Each row below holds a small network's activations on one input, seen along a few directions.
Each table varies a few parts of the input and shows all the possible inputs, shuffled.
A made-up example of a description, with smaller parts first: one of 8 places around a ring, together with either a single point or one of 11 places along a line or (one of 3 separate values, together with one of 4 places along a line).
Shared parts are said once, and a part with two or three values counts as separate values.
(in the rows, 128 means zero)

Other details of the inputs vary at random and push rows far along two fixed directions, the same in every table; ignore that.

A family of inputs:
R1: [ 82 214 127 197 144 142 163  50 141 201 190 164]
R2: [ 78  80  88  75  16 134 121 170 134  44 107  91]
R3: [201  91 166 152 186 128 115 173  88 119 144 134]
R4: [130 170 107 214 120 168 159  58 152 225 117 140]
R5: [ 66  66 112 107  62 150 139 122 160 137 134 129]
R6: [104  72  89  19  63  85 113 151 136  66 127  69]
R7: [160 141 128 152 217 154 115 145  76 102 111 137]
R8: [ 84  76  76 120  70 132 130 130 167 139  94 131]
R9: [ 65  21 116  65  58 123 121 172 151  75  90 131]
R10: [200  94 193 155 197 110 133 179 114  99 115 138]
R11: [160 124 164 159 211 162 108 155  84 106  77 104]
R12: [173 141 193 150 195 107 119 185 111 103 113 141]
R13: [138 226 142 151  98 190 147  73 123 228 112 136]
R14: [ 82 120  79 111  84 100 120 184 180 143 128 143]
R15: [ 69  83  93 102  83 107 153 119 159 115 139 171]
R16: [ 82 134  70 117  42 117 136 116 132  73 153 124]
R17: [176 143 184 123 218 121  82 130 110  85  96 126]
R18: [171 138 168 149 183 124 100 177  85 126 141 138]
R19: [105 141  79  94  46 109 100 104 167  85 147 102]
R20: [206 123 168 118 183 125  97 124  76  55 132  65]
R21: [141 139 173 145 209 134 128 137  81  81 127 150]
R22: [180 110 183 143 159 149 132 146  57  69 109  65]
R23: [109 197 119 145 106 109 200  64 116 175 148 106]
R24: [104 218 147 171 138 114 124  47 172 204 148 155]
R25: [181  95 146 153 200 145 125 122  66 100 132 147]
R26: [182 127 160 152 177 135 136 124  52  56 139  93]
R27: [200 113 187 117 159 102 148 190  69  84 143  72]
R28: [135 200 134 115 116 100 168  56 141 177 140  78]
R29: [127 217 109 206 135 132 147 112 166 233 154 154]
R30: [ 58  84  61  67  81 113  97 160 117  86 130 154]
R31: [200 134 177 147 138 127 125 182  94  49 143  98]
R32: [ 55  66  84  66  59 132  86 173 118 101  96 124]
R33: [144 174 115 214 129 115 165  97 179 226 153 152]
R34: [118 155  83  24  65 149  98 121 165 147 114 139]
R35: [178  95 166 150 213 129 141 128  88  78 104 150]
R36: [ 88  83  54 112  88 116 143 123 161 123 117 159]
R37: [ 70 123 119 100  72  87 125 176 173 134 143 162]
R38: [199 160 164  96 196 183 125 148  53  97 107 142]
R39: [ 73  75 109 116  61 119 135 122 167 134  85 140]
R40: [ 99  82 103  15  33  66 156 217 136  81 128  84]
R41: [145 173 111 189 150 130 131  46 179 214 138 139]
R42: [214  94 147 150 196 146 127 191 109 103 121 131]
R43: [189  93 200 150 197 118 136 178 112 100 136 141]
R44: [138 179 141 186 143 113 135  37 181 208 131 153]
R45: [ 95 210  94 204 153 130 153  65 144 207 139 157]
R46: [ 88 212 119 196 141 115 157  57 145 194 137 172]
R47: [183 135 154 129 232 138  79 142 108  93 100 112]
R48: [108 181 126 205 140 144 187  32 151 211 192 169]
R49: [107 213 154 200 126 125 154  96 166 227 196 157]
R50: [ 91  25 100  46  65 108 119 215 171  78 161 143]
R51: [ 80 123  76  77  82 111  70 119 152 137 134 140]
R52: [102  83  73  85  78 114  88 106 162 144 142 141]
R53: [ 42 108 122 106  65 127 122 137 152 130  99 134]
R54: [216  87 142 119 218 157  88 143 104  86 104 118]
R55: [166 246 143 155  98 150 154 107 146 247 154 164]
R56: [ 41 102 116 101  67 149 120 136 149 133 126 123]
R57: [ 77 108 105  92  39 113 163 129 127 132 119  77]
R58: [197  97 130 152 212 158 131 138  80  91 107 144]
R59: [160 123 150 150 203 179 106 160  81 106  81 106]
R60: [ 80  69  86 112  58 137 118 122 137 149 116 135]
R61: [ 93  27  94  23  91 120  85 160 172  64 148 127]
R62: [141 199 139 196  76 103 168  89 142 194 179 109]
R63: [171 107 188  90 165 136 159 164  57  68  85  52]
R64: [185 138 140 122 225 155  74 147 102  97 105 115]
R65: [182 116 163 128 184 125 153 135  45  64 132  82]
R66: [ 85 196 149 201 116 135 147  65 149 213 100 142]
R67: [ 67 124  99  70  90 121  88 119 176 122 159 135]
R68: [ 88  91 106  84  82 100 113 109 190 127 132 150]
Description of these inputs: one of 4 separate values, together with either a single point or one of 4 places along a line or (one of 2 separate values, together with one of 6 places around a ring).
The inputs of R63 and R28 match in every part but the choice among 4 separate values. If R9 is changed in the same way as R63 into R28, which row does it become? -> R68
The inputs of R6 and R27 match in every part but the choice among 4 separate values. If R54 is changed in the same way as R6 into R27, which row does it become? -> R42
Change only the choice among 4 separate values in R44. List by row number the other rows that result. -> R10, R35, R39
Change only the choice among 4 separate values in R52. List by row number the other rows that result. -> R3, R25, R60
A walk changes only the place on the line of 4. It starts at R2 and steps to R22. List the rest of the walk in order. -> R57, R63

A family of inputs:
R69: [ 80  67  86 106  92 130 113 166 152  82 104 175]
R70: [106 192 135 177 164 141 130  89 153 208 129 160]
R71: [118 180 119 185 161 133 126  83 148 199 162 166]
R72: [193 122 155 105 176 135 107 159 111  70 114 105]
R73: [180  85 222 148 174  89 134 215 101  66 137 102]
R74: [ 44 133  75  48  10 104 130 132 159 136 118 124]
R75: [134 159 125 211 129 136 151  65 138 197 130 145]
R76: [159 113 147 131 161 136 138 160  60  65 106  83]
R77: [139 209 133 153 111 123 142  83 129 170 146 131]
R78: [112 192 137 174 120 119 171  56 109 171 152 115]
R79: [ 62  88  51  69  34 103 105 123 191 140 155 146]
R80: [ 88  99  71  80 114 110  86 176 160 106 119 156]
R81: [175 100 164 121 170 162 122 155  88  90 102  87]
R82: [102 101 107  53  81 122 118 153 156 101 101 110]
R83: [171 175 146 173 125 114 193 141 133 197 179 147]
R84: [174  76 167 126 202 131 123 129  90  85 116 122]
R85: [100  62 103  82  76 138 103 160 138 116 106 131]
R86: [158 131 162 101 153 134 108 150  77  58 143 101]
R87: [174  98 150 143 174 143 134 148  85  71 105  92]
R88: [150  99 161 144 215 139 121 136  96  87 114 158]
R89: [166  95 163 120 183 131 137 128  92  70 122  96]
R90: [133 177 136 164 140 133 134  76 152 210 123 139]
R91: [ 85 107  97  75  58 129 128 158 114 104 112  99]
R92: [ 73 101  38  70  35  91 100 137 195 149 126 145]
R93: [136 186 136 167 125 133 138  62 153 172 169 121]
R94: [115 179 142 202 148 168 136  88 149 210 136 169]
What is each input in this table made of? -> either one of 2 separate values or (one of 4 places along a line, together with one of 6 places around a ring)

A family of inputs:
R95: [121 106 115  78 106 127 114 115 142 106 132 113]
R96: [107  92 119 111  90 133 142 150 115 112 137 129]
R97: [ 87 110 103  55  92 115  97 169 131  67 122 116]
R98: [176 161 192 151 206 132 116 146  78  96 138 114]
R99: [101  54 130  98  86 104 150 178 143  93 114 130]
R100: [119  97 106 128  93 107 159 170 129 100 147 127]
R101: [117 192 108 158  97 116 137  47 163 188 162 115]
R102: [123 100 126  85 102 111 118 128 142 109 146 123]
R103: [ 85 168  98 163  90 125 152  54 138 185 112 116]
R104: [172 125 200 168 198 159 139 116  79 114  97  97]
R105: [121 205 109 153  86 130 132  91 167 210 138 122]
R106: [120  94 110  54  86 136 101 181 142 104 104 118]
R107: [114 175  87 131  98 116 132  49 148 170 143 117]
R108: [126 124 101  76 104 147 110 146 134 128  97 122]
R109: [ 82  93 117  54  89 111 109 181 132  83 130 136]
R110: [105 165 129 202  90 100 185  90 170 189 149 131]
R111: [189 135 181 179 190 145 139 139  65  95 139 103]
R112: [118 188  92 133  90 133 125  93 155 190 119 123]
R113: [ 85 105  87  47  95 116  97 157 121  62 105 121]
R114: [ 94 161  85 152  87 156 160  64 127 176 128 137]
R115: [100  70  88  99 150 140  77 171 174 123 107 182]
R116: [101  95 134 124  87 112 133 146 134 101 118 107]
R117: [214 136 183 161 208 111 139 137  99  95 154 111]
R118: [115  85 114 118  96 116 161 168 123 115 143 140]
R119: [126 110 115  96  98 102 113 131 141  98 151 111]
R120: [129  77 113  66  87 104 123 210 146 108 126 138]
R121: [179 109 153 163 244 149  86 119 130 125 120 171]
R122: [172 163 193 137 211 155 116 131  82 103 121 117]
R123: [175 128 164 175 238 152  82 134 117 118 108 192]
R124: [ 81 163 106 162  96 139 160  50 143 196 110 124]
R125: [ 89 164 142 191  85 124 169  68 156 211 136 134]
R126: [170 163 175 133 215 160 119 116  72 100 106 121]
R127: [181 148 195 150 214 124 137 160  84 117 142 136]
R128: [125 192 119 161  83 116 138 108 164 207 153 130]
R129: [ 89  78 114  86  81 118 118 152 131  79 100  96]
R130: [221 147 185 163 203 121 135 177  96 119 134 116]
R131: [ 93 163  90 224 145 153 129  58 176 232 145 207]
R132: [122 106  96  72 114 133 116 102 133 105 120 113]
R133: [101  85  94  89  80 132 119 158 114  70 124 106]
R134: [107  99 108 105  93 149 135 135 116 105 124 120]
R135: [107 125 117 104 111  92 134 175 138 105 147 137]
R136: [186 141 153 160 198 160 129 114  48  89 109 104]
R137: [ 81 154  98 226 152 139 130  53 187 244 134 191]
R138: [128  70 115  70  99  92 130 164 148  87 148 131]
R139: [210 142 198 147 197 148 118 158  87 131 123 116]
The inputs of R103 and R113 match in every part but one. If R104 is changed in the same way as R103 into R113, which row does it become? -> R122
The inputs of R128 and R116 match in every part but one. If R130 is changed in the same way as R128 into R116, which row does it become? -> R110
What is each input in this table made of? -> one of 5 separate values, together with either a single point or (one of 2 separate values, together with one of 4 places along a line)
Change only the choice among 5 separate values in R108. List by row number the other rows that result. -> R114, R124, R126, R132
Change only the choice among 2 separate values in R111. List by row number the other rows that result. -> R96
